m =
array([[-24,   4,   5,  -9, -20, -22,   3, -30, -10,   4],
       [-12, -20,   8,  11,  41,   9,  13,  -8, -15,  -2],
       [ 14,  20,  -2,  39,   0,  16,  -4, -31,  17,  23],
       [  0, -13,   4,  -7,   5,  12,  -9, -25,  -8,   6],
       [-12,  -5,  -4,  -3,  -2,  13,  -8,   9,  -5,   4],
       [  6,   9,  17,   0,  -8,  10,  -6, -27,   7,  -1],
       [ 12,  32, -11, -10, -20, -10, -14,   7,  17,  12],
       [-15, -13,  -3,  -7,   5,  14,  -9,  -7,  -8,   7],
       [-30,  -9,  -6, -10, -15, -17,   0, -26,  17,   9],
       [  2,   2,  16,   2,  -5,  10,  -6, -32,   5,   1],
       [  2,  14,  12,  10,  -9,  10,  -4,   5,   7,  -1],
       [  0, -12,   5,   0,   4,  13,  -8, -27,   0,   0],
       [-28, -20, -11, -11, -13, -13,  11, -33,  -9,  -2],
       [ 12,  13, -13,  -8, -17,   0, -18, -11,  12,  27]])
Report the last entry, reading row by row.
Answer: 27
The 3rd entry, reading row by row is 5
The entry just left of 8 -> -20
Report the 3rd entry on the main diagonal.
Answer: -2
Report the 1st entry, reading row by row.
Answer: -24
Report the entry just left of the largest entry.
Answer: 11
The bottom entry of the column that holds the smallest entry is -11
Report the 2nd smallest entry.
Answer: -32
Report the entry directly above the smallest entry.
Answer: -27
The second entry, reading row by row is 4
The largest entry in the first column is 14
The fourth entry, reading row by row: -9
Report the entry in the bottom-left corner.
Answer: 12
Report the entry just right of -31.
Answer: 17
Report the fourth entry from the end, reading row by row.
Answer: -18
The largest entry: 41
Report the top-right entry.
Answer: 4
The entry just right of the largest entry -> 9
Report the top entry of the column that holds the largest entry.
Answer: -20
The 2nd largest entry -> 39
The entry directly below the largest entry: 0
Report the first entry in the row that holds the largest entry.
Answer: -12
Report the first entry in the row that holds the smallest entry.
Answer: -28
The 3rd entry on the diagonal from the top-right corner: -31

X =
[[ -4   9 -15   9  10  -3   6]
 [  6  -1  -9  -9  -7   2  -4]
 [ -5  -1   2 -19   5  -7  11]
 [  3  20   1  19   1  -3   9]
 [  3 -32   7   0 -14  -7  -6]
 [-11   7   4   2   2   2  12]
 [-10  -3  -4 -16 -13 -11  -3]
 [ -5 -15  32   0  -8  32  -6]
 [  4   0  14  -9   2  19 -11]]
The entry directly below the centre entry is 2
The smallest entry in the first column is -11
The smallest entry in the last row -> -11
Read off the first entry of the smallest entry's row.
3
Read off the largest entry in the first row.
10
Read off the bottom-left entry.
4
Read off the 3rd entry on the diagonal from the top-right corner.
5
The third entry on the main diagonal is 2
Read off the 4th-last entry, reading row by row.
-9
Read off the entry just left of -13.
-16
The entry just right of the centre entry: -14
Read off the second entry on the main diagonal.
-1
The top-left entry: -4
Read off the entry just left of -8.
0
The top entry of the column that holds the smallest entry is 9
The bottom entry of the column that holds the smallest entry is 0
Read off the third entry, reading row by row.
-15
Read off the entry directly above 20.
-1
The last entry in the row that holds the smallest entry: -6
The entry just left of -14: 0
Read off the fourth entry in reading order.
9
Read off the second smallest entry.
-19
The largest entry in the first column -> 6
The top-right entry is 6
The entry directly below -14 is 2
The entry directly below the smallest entry: 7
The entry directly above the centre entry -> 19
Read off the entry directly above the smallest entry.
20
Read off the entry just right of -8.
32

Read these off the array that follows.
1) The 3rd entry from the end, reading row by row?
2) The maximum?
3) The entry directly below the largest entry?
4) The 3rd largest entry?
5) The third smallest entry?
6) The 4th entry, reading row by row?
7) The entry in the top-left corner?
8) The 2nd entry in reading order?
[[-12 -26   8  -5  27  -5  -9 -13 -16  15  21  -7 -23 -22  36  13]
 [-13 -26 -16 -14  25  13 -19  -3 -25 -23  28  26 -24  20  13  -5]
 [-11 -20  -1  -9  27   7  -9  -9 -14   2  24   3 -23  -3  24  -1]
 [ -6 -10  -8 -10  27  17  -1  -8  -7  -3  25   7 -20   9  15 -13]
 [ 10  15  13  -1  25  15  30 -21  25  40  15 -34 -13 -21  25 -21]
 [  8  12  13  -2  24  14  26 -21  21  38  16 -32 -14 -21  27 -18]
 [  6  10   8  -3  25  16  23 -18  18  31  17 -25 -14 -14  23 -19]
 [-10 -19  -8 -11  27  12  -9  -7 -15  -6  24  11 -22   7  18  -6]
 [  0   1   5  -5  25  13  13 -16   8  20  21 -15 -18 -10  23 -14]
 [ -3  -7   4  -5  27  10   6 -14   1  16  21 -11 -20 -10  24  -8]
 [  8  12  11  -2  25  16  27 -19  21  35  17 -29 -15 -17  25 -19]
 [-12 -24  -3 -10  27   6 -13  -9 -18  -1  24   8 -23  -2  25   3]
 [ -5  -7  -7 -10  27  19   2  -8  -3  -1  23   4 -19   8  14 -17]
 [ -3  -4   2  -6  27  14   9 -13   3  13  21  -9 -19  -5  21 -13]]
1) -5
2) 40
3) 38
4) 36
5) -29
6) -5
7) -12
8) -26

Read these off the grid that follows.
1) Report the 5th entry in reading order.
2) Report the last entry, reading row by row.
3) Report the smallest entry in the first column.
4) Report the largest entry in the last row.
5) Report the entry just right of the smallest entry.
6) Report the entry in the top-right corner.
7) Report the entry just right of the largest entry.
8) Report the smallest entry in the last column.
[[  0  -4  -2   2  -9   0   3   7   0   4   1]
 [  2  -4 -15  12   1  -8  -3   8  -3   2  13]
 [-11 -12  17   4  14 -11  22  -1  16  23  11]
 [  0   8   8   2   8   7  -4  -2  -1  -5  -2]
 [ -5   5  11   2  -6  -4  -3   4  -2   1  -8]
 [ -2  -2 -15   1  -2  -3   3   5   5   1   4]
 [ -4   5   8   2  -5  -5  -3   4  -2   1  -7]
 [  9  -9  31   4 -18   6   1  13  -7  19  -7]]
1) -9
2) -7
3) -11
4) 31
5) 6
6) 1
7) 4
8) -8
